These are the activations of a small neural network, seen along a few directions. Each row is one input.
Each table varies a few parts of the input and shows all the possible inputs, shuffled.
A made-up example of a description, with smaller parts first: ring(8) and (point or ring(11) or (values(3) and line(6))).
Shared parts are said once, and a part with two or three values counts as separate values.
(in the rows, 128 means zero)

Other details of the inputs shift rows strongly along two fixed directions, in all tables alike. That doesn't count.

Table:
row 1: [151 159 117  92 153 133 166 147 144 109 146 146  84]
row 2: [141 114 133 152 127 150 122 133 118 128 139 135 144]
row 3: [112 137 124 142 115 130 124  88 121 148 101 127 169]
row 4: [172 198 131 125 135 186 147  99 144 124 143 133 133]
row 5: [121 123 135 166 116 145 109 117 115 126 123 129 181]
row 6: [142 164 153 118 136 153 156 162 127 136 139 135  74]
row 7: [131  92 123 141 126 113  89 124 135 122 129 135 158]
row 8: [123 105 135 115 125  99 143 176 131 127 128 118  85]
row 9: [ 80  48 102 129 115  53 105 119 128 136 105 104 160]
row 10: [160 175 148 151 123 194 135  77 123 128 141 107 164]
row 11: [166 160 121 100 163 157 187 161 137 114 168 138  51]
row 12: [125 112 141 167 118 149 104 113 113 130 131 123 179]
row 13: [162 115 135 132 160 159 143 160 118 128 163 146  77]
row 14: [ 86  88 122 144 118  80 103 141 110 108 108 138 173]
row 15: [143 171 146 162 124 185 125 109 117 132 131 150 165]
row 16: [147 169 144 157 130 197 129  73 113 167 132 116 154]
row 17: [132  88 128 103 175 111 162 168 116 107 166 107  54]
row 18: [167 130 132 132 155 165 138 151 129 130 166 151  82]
row 19: [137 186 131 140 125 169 134  80 115 155 112 143 151]
row 20: [120 128 120 146 105 116  94 112 139 119 106 152 195]
row 21: [104 141 127 125  82 154  85 108 133 126 103 112 152]
row 22: [159 167 109  87 167 150 177 154 140 150 146 168  45]
row 23: [159 172 141  99 142 151 171 180 144 134 150 153  40]
row 24: [148 163 171 166  97 178  92  76 128 149 119 100 175]
row 25: [125 124 109  84 158  90 171 174 131  96 146 143  62]
row 26: [ 77  72 107 119 110  44 116 127 135  91 104 108 172]
row 27: [163 174 135 142 131 186 110  62 135 166 129 128 151]
row 28: [ 83  43 107 130 122  53  95 112 127 136 107 100 154]
row 29: [118  83 138 158 132 123  99 127 112 123 135 119 156]
row 30: [169 148 113  94 170 158 170 152 137 157 159 151  42]
row 31: [ 97  97  84  88 136 124 131 144 122 131 123 132  75]
row 32: [162 145 136 107 174 168 184 160 118 119 178 121  49]
row 33: [125 121 124 134 112 116 104  89 140 113 120 103 188]
row 34: [150 179 118 132 120 225 116 115 123 126 141 158 122]
row 35: [ 88 103  99 113 118  61 105 111 132 133  90 137 162]
row 36: [124 122 135 123 111 107 127 153 142 130 123 120 112]
row 37: [ 95  79 118 145 111  83 108 141 121 110 107 138 174]
row 38: [ 92 117 132 144 111 103 115  95 120 105 107 101 196]
row 39: [124 135 131 145 114 134 127  95 124 113 119 103 177]
row 40: [ 98 109 130 150 111 107 114  96 119 108 112  90 195]
row 41: [149 151 114 115 150 153 165 135 132 153 143 143  77]
row 42: [123 104  98 100 147  94 145 149 138 142 125 138  90]
row 43: [145 188 133 154 105 166  94  85 134 129 110 164 202]
row 44: [128  96 116 107 145 101 151 152 133 106 150 113  95]
row 45: [124  92 122 127 146 118 129 119 117 148 130 114 108]
row 46: [132 145 129 120 136 134 156 126 126 109 132 126 124]
row 47: [165 155 143 108 133 151 140 157 147 142 147 134  74]
row 48: [ 89  86 100  94 129  38 122 146 137  89 109 126 138]
row 49: [143 189 145 171 103 185 104  79 116 131 112 154 205]
row 50: [121 144 126 150 108 128 104 112 126 119 113 156 181]
row 51: [121 138 153 146 106 134 117 127 126 137 118 106 145]
row 52: [128  89 115 128 142 110 144 178 121 116 140 145 102]
row 53: [112  79 138 124 116  80 104 149 138 126 125 103 113]
row 54: [ 76  71 132 128  92  46 103 148 131 115  89 107 160]
row 55: [114  67 114 136 126  90 114 158 129 115 135 133 136]
row 56: [111 149 132 141 108 121 117  84 119 107 105 116 193]
row 57: [126  97 105 100 162 105 173 171 120 142 139 135  53]
row 58: [139 170 138 106 119 123 126 145 144 130 119 149 105]
row 59: [144 166 122 100 174 155 182 156 111 149 148 157  41]
row 60: [132 205 170 161  91 177 102  79 121 143 104 122 188]
row 61: [145 193 130 144 118 181 133  72 132 159 117 144 158]
row 62: [110 107 117 128 142 116 143 130 115 146 124 118 116]
row 63: [155 175 177 161 115 194 107  91 123 152 135 103 145]
row 64: [176 186 131 143 131 195 130 120 140 137 143 164 137]
row 65: [109 136 127 138 128 133 132 101 116 148 111 126 149]
row 66: [169 184 163 144 109 184  97  88 146 151 129 119 148]
row 67: [138 116 123  89 139  94 149 195 150 127 138 137  52]
row 68: [ 99  77 141 138  97  81 100 137 128 128 108  94 155]
row 69: [165 190 137 147 128 194 139 119 133 133 142 169 136]
row 70: [124 123 133  93 140  92 157 195 126 121 131 142  50]
row 71: [119 154 143 136  86 117  92 103 150 132  94 126 184]
row 72: [117 119 119  91 166  97 174 176 115  98 148 133  62]
row 73: [121 119 127 149 118 139 117  86 117 155 115 110 166]
row 74: [ 87  54 138 126 115  60 111 167 123 123 119  92 122]
row 75: [163 176 147 149 127 189 122  68 133 127 145 109 158]
row 76: [145  97 114  87 170 100 152 165 140 106 161 123  57]
row 77: [ 85  87  92  95 119 103 116 135 126  90 120 108 121]
row 78: [ 74  85 125 121  90  37  94 145 136 112  89 118 158]
row 79: [110 129 107 112 134  99 138 126 126 139 114 145 115]
row 80: [ 96  46 107 135 112  58  86 145 135 111 113 127 176]
row 81: [ 96  54 103 131 121  60 115 169 131 107 121 135 140]
row 82: [140 130 136 136 154 161 136 107 112 158 143 116 104]
row 83: [157 127 135 114 164 150 160 139 122 116 163 114  73]
row 84: [150 150 149 130 116 152 129 137 140 141 140 121 106]
Description of these inputs: values(4) and (point or (line(4) and line(5))).
The inputs of row 53 and row 75 match in every part but the values(4) part. If row 23 is changed in the same way as row 53 into row 75, which row does it become?
> row 26
The inputs of row 37 and row 46 match in every part but the values(4) part. If row 50 is changed in the same way as row 37 into row 46, which row does it become?
> row 25
Which other rows does row 58 become when the line(5) part takes its other values? List them by row number.
> row 47, row 66, row 67, row 71
Which other rows does row 72 become when the values(4) part takes its other values? List them by row number.
> row 14, row 59, row 60
Which other rows does row 17 become when the line(4) part takes its other values? List them by row number.
> row 75, row 76, row 83
Which other rows does row 74 become when the values(4) part takes its other values? List them by row number.
> row 12, row 16, row 32

Table:
row 85: [139 191 142 135 114 171 127  81 133 144 112 123 160]
row 86: [ 80  74 101 116 120  54 113 124 131 105 106 114 163]
row 87: [184 198 146 129 148 207 156 139 134 127 165 157  90]
row 88: [142 111 118 114 151 120 146 180 129 115 148 151  82]
row 89: [ 93 135 130 160  74 114  71  46 135 147  73 106 238]
row 90: [110  68 110 109 150  74 140 202 123 115 138 153  73]
row 91: [183 204 156 128 137 203 158 141 132 129 157 147  83]
row 92: [108  77  89  88 160  66 156 177 128 112 133 140  74]
row 93: [100  65 120 106 125  56 119 190 133 120 123 127  93]
row 94: [107  98 151 184  97 131  70  40 113 140 104  70 241]
row 95: [148 199 140 134 117 178 137  82 130 134 122 126 148]
row 96: [183 163 147 139 165 227 157 115 114 150 176 118  75]
row 97: [128 133 142 145 102 131 100 121 137 139 114 130 151]
row 98: [137 133 132 144 118 145 116 124 127 126 128 144 154]
row 99: [108 139 154 170  73 128  71  78 133 129  89 106 236]
row 100: [124 153 126 122 116 132 122 104 132 146 113 126 139]
row 101: [114  77 120  99 143  68 144 200 132  96 143 132  72]
row 102: [ 81  68  97 118 119  58 113 124 124 116 101 124 163]
row 103: [169 204 125 121 157 203 167 118 123 151 148 166  83]
row 104: [160 122 140 135 163 174 162 138 116 147 171 109  72]
row 105: [ 91  75 102  91 139  49 143 164 130 102 123 119  98]
What is each input in this table made of?
> values(3) or (values(2) and line(9))

Table:
row 106: [ 95  42 116 122 128  72  99 173 122 123 128 130  97]
row 107: [ 76  85 102 145  97  79  76  96 123  98  94 136 214]
row 108: [ 47  38 104 109  79   6  86 144 138 110  69  90 177]
row 109: [136 127 156 131 153 127 179 200 107  99 159 134  75]
row 110: [ 98 115 100 121 142 106 127 112 117 123 117 138 150]
row 111: [137 188 148 128 101 161 109 107 138 130 117 137 132]
row 112: [106 106 133 128 137 111 125 115 117 110 133  90 141]
row 113: [120  77  79  81 162  83 172 211 134  98 154 168  37]
row 114: [135 169 107 135 133 171 144  89 128 141 127 142 157]
row 115: [143 160 141 142 128 175 142  93 129 128 143  95 148]
row 116: [140 156 167 180 116 176 125 137 104 155 127 148 150]
row 117: [143 146 134 152 125 181 123  98 126 172 132 120 139]
row 118: [150 137 107 127 133 130 129 132 147 116 135 162 147]
row 119: [161 186 147 129 101 151 114 116 161 138 120 137 147]
row 120: [115 159 135 110 124 125 129 118 131 142 114 120 114]
row 121: [133 186 137 125 108 159 134  98 142 155 113 116 137]
row 122: [152 144 137 154 129 171 130  85 124 176 130 119 136]
row 123: [159 172 124 137 135 160 114 104 137 119 134 168 163]
row 124: [128 153 132 117  98 131 123 135 148 128 118 131 116]
row 125: [158 114 134 143 124 140 108 141 145 148 139 139 129]
row 126: [132 130 139 125 136 147 129 123 116 104 139 104 128]
row 127: [162 106 133 116 160 129 128 182 135 139 159 156  60]
row 128: [120 100 130 134 110 117 120 132 135  95 137 102 144]
row 129: [109 109  93 121 125 115 129 125 125 116 113 139 154]
row 130: [147 101 120 118 141 143 142 180 133 141 156 146  52]
row 131: [ 98 138 155 141  99  92 129 162 119 124  99 136 145]
row 132: [ 85  65  85  98 146  63 128 161 114 100 115 143 118]
row 133: [153 158 144 143 133 165 150  79 126 132 141  94 146]
row 134: [167 117 133 107 154 124 157 180 148 100 171 126  73]
row 135: [117  86 120 137 116 125 108 134 124 147 118 117 136]
row 136: [138 187 147 125 122 147 132  80 129 154 111 121 131]
row 137: [131 136 101 124 145 128 156 100 125 137 126 141 135]
row 138: [104  78 141 150 102  70  70 105 136  88 113  93 217]
row 139: [143 105 127 113 172 127 155 150 114 160 150 135  47]
row 140: [118 100 126 127 119 119 128 128 126 103 129  92 146]
row 141: [135 187 145 120 109 163 117 103 129 139 109 127 135]
row 142: [142 184 140 126 113 149 142  84 139 158 111 116 134]
row 143: [ 75  64 125 157 106  85  70  92 115 149  95  97 197]
row 144: [145 147 142 148 126 186 105 104 114 156 127 130 137]
row 145: [135 128 100  96 181 116 176 141 115 128 146 157  65]
row 146: [100 121 125 151 124 103 139 154 105 110 113 162 165]
row 147: [148 161 151 141 142 163 140  76 115 127 141  99 143]
row 148: [143 119 134 106 154 135 152 171 125  92 167 126  59]
row 149: [152 147 136  88 144 107 139 181 151 122 141 153  58]
The inputs of row 145 and row 136 match in every part but one. If row 123 is changed in the same way as row 145 into row 136, which row does it become?
> row 149
The inputs of row 111 and row 107 match in every part but one. If row 141 is changed in the same way as row 111 into row 107, which row does it become?
> row 132
What is each input in this table made of?
> values(4) and (point or (values(2) and line(5)))
Which other rows does row 116 become when the values(4) part takes its other values? List them by row number.
> row 109, row 131, row 146
Which other rows does row 124 become when the values(4) part takes its other values? List them by row number.
> row 113, row 128, row 130
Which other rows does row 139 become when the values(2) part takes its other values? List them by row number.
> row 122
